arr =
[[133 119 121 131 123 132 131]
 [122 123 129 119 130 143 127]
 [127 109 119 119 123 153 131]
 [119 128 124 108 121 149 131]]
arr[0,0]	133
arr[3,-2]	149
arr[2,1]	109
arr[2,4]	123
arr[:, 2]	[121, 129, 119, 124]
arr[-4,-1]	131
arr[-2,-7]	127
arr[2,5]	153
arr[-4]	[133, 119, 121, 131, 123, 132, 131]
arr[-1]	[119, 128, 124, 108, 121, 149, 131]

W =
[[113 142 120 136 119 127 121]
 [113 146 122 138 116 125 119]
 [144 114 136 121 137 130 137]
 [145 113 135 120 138 130 135]
 [119 133 114 140 117 142 155]
 [125 147 116 149 133 138 153]
 [147 112 138 116 141 113 119]
 [118 142 121 128 137 123 143]]
W[-8][0] => 113
W[4] => [119, 133, 114, 140, 117, 142, 155]
W[7][-6] => 142
W[-5][6] => 135
W[2][-4] => 121
W[6][3] => 116
W[-2][4] => 141
W[5][-1] => 153
W[-6][-6] => 114
W[4][-3] => 117
W[:, 2] => [120, 122, 136, 135, 114, 116, 138, 121]
W[-8][6] => 121
W[1][-3] => 116
W[-1][-4] => 128
W[1][-7] => 113
W[7][-5] => 121
W[-2][-5] => 138
W[6] => [147, 112, 138, 116, 141, 113, 119]
W[-6][5] => 130
W[-6] => [144, 114, 136, 121, 137, 130, 137]

m =
[[120 116 120 115 115 119 114 138 137 112 115 119 135 122 133]
 [117 115 119 114 119 128 124 137 128 128 116 118 134 131 123]
 [135 135 135 137 143 139 139 124 120 148 136 135 122 137 116]
 [123 123 122 131 117 122 122 129 121 123 126 130 125 120 117]
 [122 120 120 116 123 137 136 141 127 140 116 119 137 142 121]
 [131 130 131 129 127 113 114 124 145 106 131 128 124 108 144]
 [119 121 119 120 113 116 118 134 138 108 119 118 131 116 138]
 [135 133 133 133 129 113 119 120 137 107 132 130 125 112 143]
 [115 112 118 111 113 132 122 142 134 122 111 118 142 134 132]]
Indices start at 0.
(0, 0) -> 120
(2, 3) -> 137
(4, 10) -> 116
(7, 6) -> 119
(4, 4) -> 123
(5, 12) -> 124
(8, 10) -> 111
(7, 7) -> 120
(1, 9) -> 128
(2, 6) -> 139
(2, 9) -> 148
(7, 11) -> 130
(4, 12) -> 137
(4, 1) -> 120
(1, 1) -> 115
(3, 0) -> 123
(6, 10) -> 119
(2, 8) -> 120
(6, 2) -> 119
(3, 13) -> 120
(5, 1) -> 130
(4, 8) -> 127
(2, 10) -> 136
(7, 1) -> 133
(4, 7) -> 141
(7, 5) -> 113
(2, 14) -> 116
(6, 5) -> 116
(1, 13) -> 131
(6, 6) -> 118
(1, 4) -> 119
(7, 9) -> 107
(3, 11) -> 130
(5, 10) -> 131
(1, 0) -> 117

x = [101 138 107 118 110 148 152 154 138 133 151]
x[-11] => 101
x[-2] => 133
x[4] => 110
x[6] => 152

grid = [153 118 135 115 102 125 150 123]
grid[0] = 153
grid[7] = 123
grid[6] = 150

B =
[[132 110 145 114 143 149]
 [112 133 125 121 133 112]
 [143 113 144 126 132 150]]
Rows and columns are counted from 0.
(0, 0) => 132
(0, 5) => 149
(0, 3) => 114
(0, 2) => 145
(2, 0) => 143
(2, 1) => 113

X =
[[124 143 135 121]
 [111 131 124 127]
 [130 150 138 155]
 [141 124 133 101]
 [107 115 113 128]
 [110 113 113 129]
 [122 139 132 138]
 [125 141 134 117]
 [103 123 117 124]
 [125 152 138 151]
 [126 108 115 132]
 [129 150 138 155]
 [136 130 134 103]]
Indices start at 0.
(0, 0) => 124
(10, 1) => 108
(12, 0) => 136
(9, 0) => 125
(12, 1) => 130
(2, 2) => 138
(3, 3) => 101
(5, 1) => 113
(5, 3) => 129
(3, 1) => 124
(10, 0) => 126
(12, 3) => 103
(1, 2) => 124
(7, 1) => 141
(7, 0) => 125
(11, 0) => 129
(0, 1) => 143
(8, 3) => 124

M = [112 109 150 125 121 143 114 113 141]
M[-9] = 112
M[-6] = 125
M[6] = 114
M[5] = 143

a =
[[130 130 128 130 132 151 138 138 131 124 132 141 135]
 [127 126 127 128 123 110 108 118 127 129 132 111 118]
 [133 135 133 133 129 124 135 133 128 140 125 126 130]
 [125 122 123 126 123 126 117 114 127 116 133 124 121]
 [123 121 124 120 135 123 120 119 129 118 129 131 125]
 [129 129 130 134 124 117 124 124 125 135 128 116 127]
 [121 122 121 116 128 120 123 129 129 120 122 133 123]
 [130 132 131 128 135 139 141 140 129 133 125 140 135]
 [126 128 128 125 131 133 136 136 130 129 123 137 133]
 [120 120 121 116 124 101 115 119 126 124 119 122 116]]
Rows and columns are counted from 0.
(0, 0) => 130
(7, 1) => 132
(8, 5) => 133
(3, 4) => 123
(7, 7) => 140
(4, 12) => 125
(0, 1) => 130
(5, 5) => 117
(8, 0) => 126
(0, 4) => 132
(4, 3) => 120
(8, 2) => 128
(5, 4) => 124
(0, 3) => 130
(3, 3) => 126
(0, 10) => 132
(2, 12) => 130
(4, 4) => 135
(6, 4) => 128
(4, 10) => 129
(3, 9) => 116
(9, 9) => 124
(5, 8) => 125
(1, 10) => 132
(0, 9) => 124
(4, 2) => 124
(5, 3) => 134
(8, 9) => 129
(9, 5) => 101
(7, 5) => 139
(9, 11) => 122
(7, 2) => 131
(4, 9) => 118

data =
[[136 127 145 140 135 129 120]
 [134 131 129 119 112 129 128]
 [134 140 132 133 136 133 129]
 [135 118 132 117 120 130 125]
 [123 127 131 154 128 136 138]
 [131 134 143 142 135 129 133]
 [135 123 138 139 118 127 145]
 [128 144 142 142 133 116 130]
 [132 123 130 145 138 134 135]
 [126 128 134 122 120 126 117]]
Rows and columns are counted from 0.
(0, 0)	136
(0, 3)	140
(6, 6)	145
(8, 5)	134
(2, 2)	132
(0, 4)	135
(9, 6)	117
(2, 5)	133
(3, 2)	132
(4, 1)	127
(5, 3)	142
(5, 2)	143
(3, 3)	117
(7, 5)	116
(7, 6)	130
(4, 2)	131
(3, 1)	118
(1, 3)	119
(5, 4)	135
(4, 4)	128
(9, 4)	120
(2, 0)	134
(1, 2)	129
(1, 0)	134

A = [133 138 116 133 103 111 145  99 111 148 143 131 126 135]
A[0] -> 133
A[11] -> 131
A[8] -> 111
A[4] -> 103
A[6] -> 145
